Each row below holds a small network's activations on one input, seen along a few directions.
Each table varies a few parts of the input and shows all the possible inputs, shuffled.
Descriptions start from the smaller parts, as in this example, which fits no table here: values(3) and (point or line(9) or (line(6) and ring(8))).
Shared parts are said once, and a part with two or three values counts as separate values.
(in the rows, 128 means zero)

Other details of the inputs vary at random and push rows far along two fixed directions, the same in every table; ignore that.

Rows:
r1: [108 154  77  96 141 122  73  69 184  69 169 210]
r2: [103 165 138 152 214 107 116 148 189 132 160 115]
r3: [154 109  78 113  49 178 171  87 107 119 124 135]
r4: [119  97 118 112 130 103  77 130 146 155 127 109]
r5: [112 152  46 118 139 140  97  89 204  43 182 173]
r6: [ 74 100 150 117 153 107 136 110  95 129 140  95]
r7: [159 155  62 136  44 176 169 135 142 118 111 165]
r8: [180 106 124  97  61 186 150  93 128  97  96 136]
r9: [118 128 205 132 174  84  96 128  97 116 128 104]
r10: [136 119  78  98  81 124 113  77 148  98 142 212]
r11: [178 115  92 138  51 157 154 102 151 139  90 161]
r12: [176 104 178 128  69 116 146 129  57 145 101 145]
r13: [168 120 192 137 118 161 171 181  86 153 110 130]
r14: [ 73 127 134 124 207 102  58 163 165 116 168  77]
r15: [134 113 172 144 143 129 165 146  64 186 113 103]
r16: [105 175 118 138 178  85  74 125 143  72 194 175]
r17: [108 129 110 101  91 127 153 135 113 101 139 146]
r18: [ 76 162 121 160 225  83 124 155 168 142 145  91]
r19: [119  99 161 110 110 133 136 196  81 164 107  46]
r20: [153 103 192 143 141 117 168 148 116 195  76  77]
r21: [124 126 190 142 203 108 111 142 118 148 108 111]
r22: [152 126 161 136 112 143 182 183  65 162 100 123]
r23: [ 66 131 135 115 193  97  97 127 165  72 173 131]
r24: [125 141 102 140 176  85  97 107 158 140 144 183]
r25: [167 158 123 136 139 150 123 117 168 147 111 162]
r26: [180 142  98 137  60 192 137 104 158 116  87 173]
r27: [128 137 176 129 108  98 155 169  58 130 129 102]
r28: [123  85 155 121 104 142 126 157  72 186 112  57]
r29: [ 66 138 165 148 209  48  93 118  90 133 165  84]
r30: [106 129 162 161 179 111 154 138 120 188 119  68]
r31: [112  98 157 112 115 138 184 154  89 117  96  34]
r32: [144 159  81 145  98 172 132 123 185  94 136 169]
r33: [174 129  83 146  22 194 182 107 114 154 102 155]
r34: [120 137  84 109 155 125  38 116 177 115 151 156]
r35: [144 112  63 110  89 138 121  71 160  90 125 166]
Description of these inputs: ring(5) and (point or ring(6)).
Question: Changing only the ring(5) part turns r5 into r31. The same change can be made to r2. Which row results?
Answer: r18
Question: Which other rows does r29 become when the ring(6) part takes its other values? List them by row number.
Answer: r3, r6, r15, r30, r33
Question: A walk changes only the ring(5) part. It starts at r22 and steps to r13. List the rest of the walk in order.
Answer: r21, r24, r15
Question: Which other rows does r7 become when the ring(5) part takes its other values? List them by row number.
Answer: r11, r26, r32, r33

Rows:
r36: [114 131 187 168 201 100 160 160  97 186  96  66]
r37: [179  78 144 119  36 180 194 119 116 139  62 109]
r38: [ 93 162  76 136 170 123  77 115 199  55 168 153]
r39: [ 80 116 127 116 140 108 106 139 111 111 137  81]
r40: [176 152 123 125  44 147 171 137  59 147 128 197]
r41: [188  93 156 116  22 182 168 147 110 155  54 114]
r42: [149 143 156 122 109 106 142 130  82 142 114 165]
r43: [ 91 183  75 163 181  81 105 113 157 124 192 179]
r44: [ 76  99 187 132 176 119 153 171 100 165 127  40]
r45: [ 68  84 174 115 162  94 154 130  88 118 116  18]
r46: [178 131  92 105  34 180 102  81 142 118 116 194]
r47: [ 87  71 179 113 163  91 143 121  98 110 104  33]
r48: [ 77 150  51 142 153 109  82 113 182  95 181 135]
r49: [134  61 197 122 119 143 153  98  99 133  85  56]
r50: [115 154 139 148 189  88  83  87 145 132 149 172]
r51: [ 83 116 114 129 140 112 152 110 138 116 137  64]
r52: [123 135  83 102  97 144 122 131 117 117 164 183]
r53: [ 98 138  84 134 198 126 107 132 174 138 151 127]
r54: [134 101 207 122 138 164 172 177  99 129 105  83]
r55: [148 132  95 115 108 146 121 118 173 136 124 185]
r56: [169 147  78 108  47 188 167  96 153  68 126 178]
r57: [171 146 100 141 110 126 107 128 162 139 130 183]
r58: [170 140  33 118  55 186 162  89 157 119 116 169]
r59: [209 135 184 124  47 187 179 178  81 135  95 137]
r60: [132 123 173 137 175 103  79 118 130 144 135 115]
r61: [119 149 127 164 185  80 112 118 163 141 135 164]
r62: [103 123 114 138 161 133 115 139 148 140 106  69]
r63: [ 93 127 116  98 174  97  90 121 145 111 155 149]
r64: [100  75 221 125 195 114 114 131 110 155 109  61]
r65: [146 139  43 103  65 136  87 102 154  81 150 206]
r66: [153 156 171 150 128 140 165 151 105 122 120 158]
r67: [199 109 172 107  42 157 155 164  55 154  95 143]
r68: [100 157 109 125 166  84  86 137 124 119 175 135]
r69: [127 142 126 154 186 113 112 154 139 160 129  96]
r70: [100 182  67 144 163  94  80 125 169 124 192 161]
Question: What do these inputs look like to the network?
Answer: line(5) and (point or ring(6))
Question: Changing only the line(5) part turns r70 into r48. The same change can be made to r60. Which row results?
Answer: r46
Question: A walk changes only the line(5) part. It starts at r36 and steps to r69. List the rest of the walk in order.
Answer: r53, r62, r58
